These are the activations of a small neural network, seen along a few directions. Each row is one input.
Each table varies a few parts of the input and shows all the possible inputs, shuffled.
Descriptions start from the smaller parts, as in this example, which fits no table here: one of 3 separate values, together with either a single point or one of 11 places along a line or (one of 4 places along a line, together with one of 5 places around a ring).
Shared parts are said once, and a part with two or three values counts as separate values.
(in the rows, 128 means zero)

Other details of the inputs shift rows strongly along two fixed directions, in all tables alike. That doesn't count.

Table:
R1: [121 119 124 122 135 124 126 126 113 123 114 117 128 124 136 133]
R2: [111  70 140 145 126 129 126 109 129 100  95 144 159 155 121 129]
R3: [121 117 121 128 131 130 131 127 113 128 128 121 117 108 132 137]
R4: [188 205 155 127 120 134 139 134 163 159 168 184 121 176 134 120]
R5: [106  89 130 149 124 145 117  94 144  89  84 139 144 148  96 109]
R6: [124 122 126 120 135 125 126 128 109 123 121 113 121 119 131 132]
R7: [120 122 121 126 127 123 134 130 117 135 128 120 134 107 132 135]
R8: [121 113 126 125 120 127 133 131 120 131 125 121 136 110 132 134]
R9: [111 116 130 128 123 125 122 137 124 130 128 120 138 120 124 136]
R10: [118 121 133 138 130 119 121 135 120 121 130 115 141 122 122 133]
R11: [172 162 174 141 109 152 138 108 162 145 141 218 141 197 108 124]
R12: [127 164  93 107 136 125 118 147 142 131 146  76  91  95 133 106]
R13: [120 113 120 129 140 117 128 128 123 123 126 116 132 129 132 130]
R14: [107  80 149 153 117 129 120 115 129 100  95 145 171 149 117 132]
R15: [133 151 107 110 147 109 128 153 116 143 162  84  99 100 140 128]
R16: [123 115 127 119 129 127 125 130 116 121 115 115 127 124 138 131]
R17: [130 154 102 111 139 119 133 148 113 149 153  95  95  87 151 136]
R18: [105  89 125 149 125 142 118  96 145  90  81 141 149 150 103 109]
R19: [109 121 126 131 129 122 123 134 121 131 128 122 139 120 122 138]
R20: [131 150 105 108 133 121 132 152 116 148 154  94  94  87 153 135]
R21: [190 195 153 120 114 144 150 125 154 166 168 188 111 160 129 121]
Description of these inputs: one of 3 separate values, together with either a single point or one of 6 places around a ring.
Changing only the choice among 3 separate values turns R17 into R20. The same change can be made to R4. Which row results?
> R14
Which other rows does R5 become when the choice among 3 separate values takes its other values? List them by row number.
> R12, R18

Table:
R22: [156 167 123 112 109 129 145 152 150 164 163 142 117 117 160 132]
R23: [145 197 119 122 121 122 106 157 188 131 157 106 123 146 120  88]
R24: [114  43 146 147 128 128 136 101 113  98  79 163 168 163 143 147]
R25: [157 167 137 127 143 118 108 134 170 112 135 128 128 190 122  94]
R26: [101  61 170 167 137 112 122 109  96 106 103 160 191 165 100 158]
R27: [155 157 132 133 150 140 133 102 135 132 144 159  95 158 100 115]
R28: [ 69  87  64 103 128 109 122 162  96 119 117  14 112  21 162 133]
R29: [143 186 115 128 128 144 131 124 153 151 166 137  90 114  97 109]
R30: [120  46 139 139 126 138 135  91 121  87  65 155 154 162 141 130]
R31: [150 157 157 124 100 139 139 138 134 159 146 171 141 135 133 143]
R32: [ 51 103  97 131 139  83 110 180  73 139 157  21 148  25 121 162]
R33: [166 171 147 106 134 120 141 150 105 164 165 139 109 135 155 150]
R34: [153 186 111 110 115 156 137 121 147 149 139 138  84 108 127 109]
R35: [112  64 134 143 134 153 129  71 111  83  56 158 134 154 111 124]
What is each input in this table made of?
> one of 2 separate values, together with either a single point or one of 6 places along a line
Changing only the choice among 2 separate values turns R29 into R27. The same change can be made to R28. Which row results?
> R30
